Each row below holds a small network's activations on one input, seen along a few directions.
Each table varies a few parts of the input and shows all the possible inputs, shuffled.
A made-up example of a description, with smaller parts first: one of 6 places along a line, together with either a single point or one of 11 places around a ring or (one of 3 separate values, together with one of 8 places around a ring).
Shared parts are said once, and a part with two or three values counts as separate values.
(in the rows, 128 means zero)

Other details of the inputs shift rows strongly along two fixed directions, in all tables alike. That doesn't count.

Table:
x1: [136 130  72 128 144 118 124 120 165 215 137  67  89 123 174]
x2: [ 97 107 168 119 152 140  77 134  80 123  86 115 150  90 104]
x3: [ 79 120 158 101 138 119 100 125  95 107 105 101 112 114  89]
x4: [157 154 143 130 104 125 175 151 101  44 153 189 168 162 158]
x5: [ 81 116 151 101 142 121  86 116 100  90 115  97 127 103 111]
x6: [140 134  85 127 167 125 117 123 173 226 151  55 115 129 149]
x7: [143 136  86 117 145 122 127 113 163 229 139  59 100 129 149]
x8: [159 148 168 140 119 166 152 151  77  85 142 212 196 160 142]
x9: [154 152 156 123 105 128 195 149 100  62 147 203 141 166 145]
x10: [220 154  76 161 102 138 203 145 190 174 180 178 127 170 190]
x11: [ 75  95 130 120 119 121 101 112 125  91  84 123 106  98  99]
x12: [ 81  94 138 127 118 110  93 110 121  90  93 113 121  99 100]
x13: [ 78 114 152 125 135 115  96 114 122 105  99 122 118  97  77]
x14: [ 99 114 169 134 153 147  71 117  82 114  79 109 139 114 104]
x15: [ 83 100 143 121 127 116 112 104 112 104  90 127  93  97  83]
x16: [147 125  82 134 134 123 123 105 175 225 130  83  93 117 124]
x17: [162 151 156 136  95 133 177 151 115  68 148 216 147 159 107]
x18: [222 159  88 168 107 140 185 156 192 177 201 160 155 175 175]
x19: [161 141 155 134  93 132 163 145 127  54 155 211 164 154 130]
x20: [ 69 113 130 105 133 117 101 121 102  88  91 105 110 106 120]
x21: [144 130  82 134 156 132 109 126 169 218 161  43 117 125 157]
Each input here is: either one of 3 separate values or (one of 2 separate values, together with one of 9 places around a ring).

Table:
x22: [165 117  62 129 129 135 140 122 162 207 138 121 119 139 158]
x23: [159 154 130 120 198 174  95 147 114 229 157  70 159 134 156]
x24: [122 127 157 121  91 137 156 133  82  69 105 210 137 118 118]
x25: [ 64 111 143  95 146 105  93  92  88 111  75  72  74 108 111]
x26: [ 58 112 128 103 160 102  71  90 151 190  90  34  80  68  63]
x27: [ 63  97 127 133 143 117  60 111 119  84  77  71 113  99 118]
x28: [177 140  96 163 118 149 162 135 148 142 126 171 130 170 158]
x29: [179 166 167 120 169 185 122 153  91 167 162 117 168 175 154]
x30: [119 129 156 117  94 125 141 145  96  36 127 179 156 117 144]
x31: [117 143 174 109  99 119 154 140 118  62 129 197 151 127  86]
x32: [ 56  75  92 101 153 105  42 101 136 150  93  26 102  72 121]
x33: [187 129 111 140 112 128 165 139 154 155 161 183 134 143 134]
x34: [189 152 121 166 110 140 152 134 177 144 143 168 141 155 128]
x35: [ 63  82 105 133 166 116  46  89 130 167  54  44  76  83 127]
x36: [170 154 105 128 128 117 145 111 180 207 153  88  99 151 118]
x37: [151 142  75 124 147 129 165 125 157 208 140 102 102 144 151]
x38: [121 138 163 150 102 134 135 145 102  30 109 174 147 131 145]
x39: [ 51 116 148 104 142 120 109 106  91 139  71  92  79  77  88]
x40: [173 127  86 172 132 132 121 138 195 184 156 102 121 145 132]
x41: [ 46  93 128  92 139 116  91 111 101 128  75  99  96  93  90]
x42: [179 145 110 170 109 152 166 139 141 156 123 175 121 153 161]
x43: [160 159 100 123 131 120 176 151 146 114 170 128 142 157 175]
x44: [170 116  80 155 122 146 141 119 160 217 126 123 111 125 162]
x45: [144 144 192 124 142 158 105 154  38  81 127 178 222 136 121]
x46: [163 155 107 121 137 124 187 138 134 137 149 150 124 153 178]
x47: [159 142  81 124 135 128 155 113 150 203 136  91  88 164 146]
x48: [122 123 161 136  96 134 140 139 101  32 119 176 157 120 146]
x49: [168 157 117 136 124 119 179 153 163 134 182 142 136 152 125]
x50: [ 62 109 156 108 151 105 103 108 110 133  90  96  82  81  63]
x51: [166 116  69 125 137 125 135 122 160 193 140 115 119 132 186]
x52: [140 134  83 129 130 119 134 131 185 188 184  99 130 137 154]
x53: [ 54  92 134 113 128 111  63  98 126 104 115  87 121  79  90]
x54: [171 138 118 130 119 122 177 150 154 160 164 177 127 149 133]
x55: [104 133 148 103 109 116 148 155 101  27 136 169 156 138 139]
x56: [180 110  89 158 132 133 135 121 180 210 147 127 113 130 136]
x57: [111 157 173 121 100 116 152 122 102  34 152 161 135 155 106]
x58: [ 89  99 179 132 174 149  39 118  55 147  82  76 187  97 101]
x59: [ 75 118 176  98 183 152  40 136  55 149 100  80 165  92 100]
x60: [181 123  91 152 123 136 129 115 196 204 148 117 131 128 130]
x61: [156 145  79 122 138 113 138 125 158 166 159  64 107 161 170]
x62: [ 62 116 153 105 130 118 103  96  85 136  69  83  65 100  86]
x63: [ 67  78 132 118 143 119  73  94 105 108  66  97 104  83 122]
x64: [161 145 109 126 109 137 185 149 134 166 145 174 125 145 158]
x65: [113 138 164 156 103 135 129 129 120  30 133 181 154 141 115]
x66: [126 122 159 124  96 121 138 146 117  41 144 188 157 126  89]
x67: [120 157 172 114  99 118 159 138  84  34 129 154 127 146 135]
x68: [182 154 130 135 118 121 181 131 143 154 159 153 103 169 124]
x69: [132 133 168 118  92 125 141 129 118  57 125 202 157 120  86]
x70: [123 115 149 133 102 144 150 126  95  51 100 202 146 138 117]
x71: [153 165 114 135 123 122 173 136 160 129 190 139 142 152 149]
x72: [185 148 155 167 162 169 112 154  99 174 136 127 208 170 162]
x73: [108 130 156 101 114 119 160 143  88  49 115 193 139 134 143]
x74: [121 116 147 131 106 131 136 138 106  19 124 171 164 135 142]
x75: [166 143  96 135 131 112 142 128 176 187 171  78 100 157 121]
x76: [ 73  80 141 131 130 118  66 110 134 105 100  88 116  82  67]
x77: [178 125  92 171 137 133 130 127 181 208 136 125 102 141 135]
x78: [ 54  75 110 132 147 118  39  81 155 161 105  34 103  70  97]
x79: [155 127  85 130 131 116 139 148 188 193 177 101 124 137 130]
x80: [105 139 162 108 100 119 152 156  96  41 132 175 149 123 143]
x81: [109 156 167 113 111 119 165 149  91  37 131 163 140 123 138]
The inputs of x24 and x44 match in every part but one. If x32 is changed in the same way as x24 into x44, which row does it become? -> x74
The inputs of x81 and x67 match in every part but one. If x37 is changed in the same way as x81 into x67, which row does it become? -> x47
What is each input in this table made of? -> one of 6 places along a line, together with either a single point or one of 9 places around a ring
Which other rows does x27 become when the place on the ring of 9 takes its other values? List them by row number. -> x28, x34, x35, x38, x40, x42, x65, x77
Which other rows agree with x73 in the place on the line of 6? List them by row number. -> x31, x41, x52, x54, x55, x59, x64, x79, x80

Table:
x82: [191 137  76 162  95 127 203 137 216 125 178 178 128 156 175]
x83: [ 87 139 170 115 133 118 104 114  92  67 113 105 124 131 108]
x84: [ 79 129 160 111 128 134 132 133  81  95  87 140 118 115 113]
x85: [ 92 117 118 113  93  95 143 107 131  48 103 129  88 121  96]
x86: [ 82 147 184 115 134 119 120 126  96  92 113 124 118 107  98]
x87: [126  98  72 151 113 116 117  91 203 202 130 104  67 112 104]
x88: [ 86 119 154 109 131 127 114 121  80  69  87 126 121 133 128]
x89: [225 142 103 150 116 149 178 140 150 178 159 193 163 165 162]
x90: [200 178 103 124 141 136 191 169 166 159 197 171 149 172 159]
x91: [ 89 106 146 120 127 123  95 125  88  78 102 142 144  96 130]
x92: [125 111  88 141 153 126  93 132 162 195 154  56 141 114 136]
x93: [ 82 108 150 133 137 132  92 131  93  83  85 133 138 105 129]
x94: [ 89 121 144  99 127 122 115 115  81  73 100 128 132 123 127]
x95: [ 89 116 151  85 123 116 108 122  87  69 119 125 131 126 119]
x96: [130 116  94 156 157 141  82 122 158 198 120  54 115 104 150]
x97: [207 175 112 168 116 152 170 157 170 144 185 156 177 168 182]
x98: [194 161  84 141  86  96 223 152 193 148 174 182  98 160 163]
x99: [ 86 126 161 103 139 109 109 124  93  63 127 112 133 134 104]
x100: [163 147 161 126  89 141 173 172 100  27 167 233 197 150 155]
x101: [124 124 151 142 136 138  89 110 132 157 107 106 131 117  84]
x102: [136 126  91 133 156 134 100 109 144 194 128  40  94 137 150]
x103: [140 102  93 147 153 143  90 114 151 233  98  88 110 123 125]
x104: [125 101 135 115 127 133  93 120 124 157 116 128 135 109  96]
x105: [141 105 104 139 155 123  91 116 161 222 137  74 127 122  99]
x106: [161 169 169 117 101 137 220 155  81  41 152 244 172 156 151]
x107: [132 109 146 148 144 139  93 115 119 154  98 118 113 117  98]
x108: [ 88 133 176 119 134 129 128 129  84  90 101 128 109 108 104]
x109: [119 123  88 101 141 130 119 127 150 222 146  69 109 108 137]
What is each input in this table made of? -> one of 4 separate values, together with either a single point or one of 6 places around a ring
The inputs of x105 and x92 match in every part but the choice among 4 separate values. If x101 is changed in the same way as x105 into x92, which row does it become? -> x97
Which other rows does x102 become when the choice among 4 separate values takes its other values? List them by row number. -> x96, x107, x108
Which other rows does x88 become when the choice among 4 separate values takes its other values? List them by row number. -> x84, x93, x103
